A small network was shown many inputs. Here are its activations along a few directions, one row for each input.
In each table, some parts of the input vary, and every possible input appears once, in random order.
A made-up example of a description, with smaller parts first: one of 4 places along a line, together with either a single point or one of 11 places around a ring or (one of 2 separate values, together with one of 8 places around a ring).
Shared parts are said once, and a part with two or three values counts as separate values.

Table:
R1: [ 14.6 -29.6   0.3 -15.7 -38.4 -39.9 -22.6   2.4  10.2  41.7  -2.1  31.3]
R2: [-67.8  52.5  11.9   6.4  52.3  23.6   8.5  20.8 -38.7 -65.6  41.0 -43.6]
R3: [-55.1  48.7   7.7   6.8  65.2  35.7   0.7  34.7 -22.1 -69.1  42.3 -60.2]
R4: [-73.2  42.0 -10.3  -1.2  57.7  24.8   3.7  32.1 -16.7 -71.0  46.3 -50.7]
R5: [ 13.5 -27.9  11.2 -29.6 -41.6 -42.5 -31.2  -1.5  17.5  43.6  -0.8  26.6]
R6: [ 17.4 -39.0 -24.3   7.6 -34.9 -14.7 -14.0   4.3  -3.5  37.6  -5.4  47.0]
R7: [ 46.0  -1.0  16.9  -7.1 -20.9 -14.4  10.0 -33.8  27.0  35.4 -40.6   2.6]
R8: [ 44.7   0.9  27.5 -20.3 -24.4 -16.3   2.1 -38.1  33.9  37.3 -39.7  -2.5]
R9: [-59.4  34.7   4.5  -7.7  52.3  25.0   8.0  30.1 -29.0 -76.5  33.9 -53.7]
R10: [ 47.5 -21.4 -12.5  26.7 -12.9  17.5  16.1 -32.6   7.1  28.5 -44.4  21.6]
R11: [ 20.3 -31.8 -13.2  -4.7 -37.4 -31.5 -16.9   2.4   2.1  37.4   1.3  38.9]
R12: [-64.2  36.0  14.0   1.4  50.7  35.2  16.8  40.5 -11.1 -77.0  55.2 -35.6]
R13: [ 49.5 -10.7  -7.0  14.7 -16.9   8.7  17.3 -31.3  14.2  31.0 -43.4  19.0]
R14: [ 51.3  -3.4   3.1   1.8 -19.1  -6.2  16.0 -32.6  19.9  31.8 -35.9  11.4]
R15: [ 15.2 -49.9 -29.8  20.9 -31.7  -4.9 -14.5   2.6 -10.6  34.8  -7.6  47.9]
Q: What is each input in this table made of?
A: either one of 5 separate values or (one of 2 separate values, together with one of 5 places along a line)
Q: Which other rows does R15 become when the choice among 2 separate values takes its other values? List them by row number.
A: R10

Table:
R16: [ -7.4 -27.9  10.8 -14.4 -31.3 -24.2 -10.5  30.0  29.3  18.2  43.5  45.9]
R17: [ 41.8  -3.3  25.0 -28.1   3.7   8.4  11.3 -14.1  54.0   3.2 -30.2 -33.3]
R18: [ 29.4  -6.7   3.2  26.7  -8.1  32.4  36.1 -13.3  28.7   9.9 -13.6  29.8]
R19: [ 20.3   3.8  -2.6  32.4  -0.2   9.7  -3.1 -38.4 -35.3  20.3 -34.7  -0.4]
R20: [ 34.8  27.5  -5.2 -25.0   8.0 -15.3  -9.5 -31.7  21.0  14.8 -35.8 -48.4]
R21: [ 20.0 -45.9 -28.8   5.5  -5.1  18.9  -6.1  24.4  15.3   1.3  -2.1  14.1]
R22: [ 22.7  30.3  36.4 -10.9  -3.7 -14.3 -10.5 -39.1  -9.5  25.3 -39.0 -25.9]
R23: [  2.6 -10.3  -5.0  17.7 -27.1 -11.0  14.4  -2.1 -30.4  12.2   5.0  48.0]
R24: [-40.8  73.4  37.5 -15.0  61.1  29.1  21.5   7.6  -1.6 -71.2  21.8 -74.6]
R25: [-94.8  23.4   6.8 -18.2  37.5   0.8 -16.2  58.0 -23.8 -63.7  74.8 -31.4]
R26: [-27.9 -15.6  15.3 -19.1 -41.0 -48.3 -11.0  10.4 -13.0  18.7  26.4  48.6]
R27: [ 15.9   5.1   8.4  24.1 -16.2   6.1  37.7 -36.0 -15.9  11.0 -23.8  28.7]
R28: [ 24.6  32.0  47.7 -15.9 -18.1 -21.1  31.6 -40.3   8.6  14.5 -23.2   0.5]
R29: [  7.1 -21.2 -54.6   7.4   2.0 -10.1 -21.7   5.3 -14.4  17.0 -11.4  -2.2]
R30: [ 38.8 -27.6 -16.4  15.7   5.9  34.9  15.2 -11.0  28.5  -4.6 -28.0  -5.2]
R31: [ 44.1  20.9  42.9  -9.4  -8.2   2.0  29.6 -20.1  53.0   9.2 -10.0   0.5]
R32: [  1.3 -13.6 -14.8  23.3 -11.2  -6.8 -25.3  -3.0 -47.4  23.9 -10.8  19.8]
R33: [ 20.0  -1.8 -43.7  13.0   9.9  12.6  -2.1 -26.0  -1.2  13.9 -41.0 -18.8]
R34: [ 16.2 -25.6  -7.9  22.2 -16.3  10.1  15.2  18.8  16.8  10.4  14.0  47.7]
R35: [-69.5  27.0 -13.1  16.0  52.1  37.2   8.6  46.7 -37.3 -69.2  46.4 -27.9]
R36: [ -4.0 -49.2  -9.3 -29.3 -18.6 -18.4 -33.1  35.7  31.2   5.1  23.8  13.2]
R37: [-28.9 -17.3   4.7 -15.2 -26.5 -41.0 -51.6  10.3 -31.9  32.0  11.9  20.2]
R38: [-16.9 -22.8 -36.6 -29.1 -13.0 -45.1 -49.3  17.1  -0.7  22.8  16.0  -3.0]
R39: [-49.6  45.3  -0.9  25.4  64.3  53.2  28.8  10.9 -23.7 -75.1  20.0 -46.1]
Q: What is each input in this table made of?
A: one of 4 places along a line, together with either a single point or one of 5 places around a ring
Q: Changing only the place on the line of 4 turns R21 into R17. The same change can be made to R34. Which row results?
A: R31
Q: Start at R16 and move only the place on the ring of 5, one step at a time. The first step leads to R36. Which rows follow, in order?
A: R38, R37, R26
Q: Which other rows agree with R33 in the place on the line of 4? List them by row number.
A: R18, R19, R27, R30, R39

Table:
R40: [  8.7 -46.5 -45.2   0.7 -20.7   8.8 -23.6  23.8 -30.9   4.8  10.2  24.2]
R41: [ 42.9  -9.1  28.1  20.9 -11.5  38.2  33.7  -7.6  22.4 -10.1   0.0  27.6]
R42: [  0.9   0.3 -18.8  49.2  -7.4  11.6  -6.8 -34.9 -44.9  24.3 -15.0  28.6]
R43: [  2.4 -13.1  15.3  19.7  37.3  53.2  24.9  21.9  34.8 -35.6   4.3 -17.1]
R44: [ 22.1 -18.9  14.7 -20.8 -46.3 -51.8   3.6   5.6  37.4  43.3  21.0  45.0]
R45: [-52.9  33.1  27.7 -37.4   1.7 -23.0  -0.9  23.7  23.1 -18.9  55.3  -3.7]
R46: [-45.4 -26.7 -18.7  20.0   6.0   7.4   5.4  30.5 -44.6 -33.1  23.8  19.3]
R47: [ -5.2  -0.5  33.9  25.4  26.2  48.7  45.7  11.5  19.4 -37.6   9.0   2.3]
R48: [ 13.2  -0.1  10.2  12.8 -25.5 -39.4 -22.6 -47.3 -30.2  65.1 -35.0  21.0]
R49: [-28.8  27.1   7.8 -45.1  12.6 -24.1 -22.8  41.7  29.2 -18.8  57.2 -24.3]
R50: [-21.9  52.1   2.5  -9.8  26.5 -18.4 -49.6   0.7 -46.4  -2.8   6.0 -52.5]
R51: [  6.2  -9.7 -38.9  36.0   0.5  24.5 -24.4 -21.5 -32.9  33.9 -20.3   6.6]
R52: [ 50.5   6.6 -37.8  15.9   6.9  24.8  16.5 -24.3   8.4  -6.7 -42.2  -6.2]
R53: [ 48.3  -7.5  -6.4 -13.5 -11.5 -26.4   4.8 -49.3  33.4  33.8 -63.0 -17.8]
R54: [ 43.9  12.4 -18.5  27.0  -2.2  15.6  40.4 -40.9  -6.8 -10.1 -30.9  10.1]
R55: [  0.4 -30.5 -32.7   4.2 -15.8  14.0  -3.7  24.5  45.8   9.0  23.5  39.5]
R56: [ -7.3 -17.6 -14.2  10.3 -26.6   9.6  16.9  13.8  30.4   6.7  28.2  59.1]
R57: [-50.9  -4.4  -0.5 -36.6   8.7 -26.9 -43.8  23.8 -24.7 -27.6  30.2 -35.3]
R58: [ 45.3 -22.4  40.4 -22.2 -24.3   0.8  -4.3  -8.1  63.6  35.0 -37.8   1.9]
R59: [  7.3  50.1   4.8 -27.2  35.3 -13.7   1.4 -19.7   0.6 -35.3  -9.8 -71.6]
R60: [ -9.4  16.8 -34.3  41.9  34.8  21.0 -20.4  18.1 -50.5  -5.7  -4.6 -17.6]
R61: [ -2.4  69.7  23.0 -26.0  22.7 -13.6  19.8 -24.1 -14.7 -35.6 -11.1 -48.9]
R62: [-58.8   8.2  18.1 -30.6  -2.3 -31.3 -22.9  13.6 -40.1 -29.4  34.7 -16.0]
R63: [ 36.9   0.5 -10.3  -0.5 -16.8 -35.9 -47.8 -22.9 -25.0  66.7 -39.8   3.2]
R64: [-17.8  34.0  71.3 -26.2  17.6  10.2  17.4  -5.2  23.6 -33.8  20.7 -33.0]
R65: [ 38.5  12.8  11.6 -11.9 -23.8 -26.2  23.1 -54.0  18.2  33.3 -63.7   5.3]
R66: [-15.7  22.5 -15.0  52.7  25.1  11.8   3.4   2.0 -65.7  -8.9   6.1  -1.8]
R67: [ 31.8 -25.6   9.4  10.1  -3.4  55.7  17.3  -1.7  44.1   1.4 -11.7   6.5]
R68: [-31.8 -14.2 -28.1   7.4  21.1  20.0   6.9  51.1  33.6 -20.9  39.1  12.5]
R69: [ 10.8 -35.8  -4.0 -32.3 -38.3 -34.3 -12.5  11.7  59.5  55.5   9.2  23.9]
R70: [ 22.2 -43.7 -15.3 -33.2 -38.6 -46.3 -45.1  16.0 -12.5  38.9 -15.7  21.4]
R71: [  3.0   8.5 -31.0  27.3  44.0  31.2  31.4  -9.9   6.5 -36.7 -27.3 -35.4]
R72: [ 37.2  -9.2  58.9 -15.9 -35.0  -3.3  16.7 -18.8  48.2  32.8 -32.6  21.6]
R73: [  6.3  28.1  51.6 -33.9  28.6   9.2  -4.7  12.6  29.7 -33.8  22.4 -53.5]
R74: [-40.4  -5.5 -10.3  11.2   8.7  19.0  33.5  37.7  15.2 -17.0  49.2  26.0]
R75: [ -4.9  21.1 -12.3  33.2  33.1  26.4  52.4 -20.3  -8.7 -38.5 -22.5 -16.0]
R76: [ 12.7 -34.5   2.5 -28.7 -50.6 -46.9 -18.0   2.4 -30.8  42.9  -4.8  35.2]
R77: [-13.0 -43.1 -23.7  15.4 -28.0   1.6  -5.3   2.6 -33.3  -3.1   8.9  47.7]
R78: [-47.6  54.2  21.5  -3.8  14.1 -14.0 -20.9 -20.0 -54.9   3.7   9.8 -37.9]
R79: [-37.6 -39.4 -37.3  14.1  16.9  12.0 -15.2  40.8 -29.4 -31.2  19.2   0.0]
Q: What is each input in this table made of?
A: one of 2 separate values, together with one of 4 places along a line, together with one of 5 places around a ring
Q: Changing only the choice among 2 separate values turns R59 into R61. The same change can be made to R52. Which row results?
A: R54
Q: Which other rows does R42 become when the choice among 2 separate values takes its other values? List them by row number.
A: R51
Q: Which other rows does R55 become when the place on the line of 4 takes its other values? List them by row number.
A: R49, R68, R69
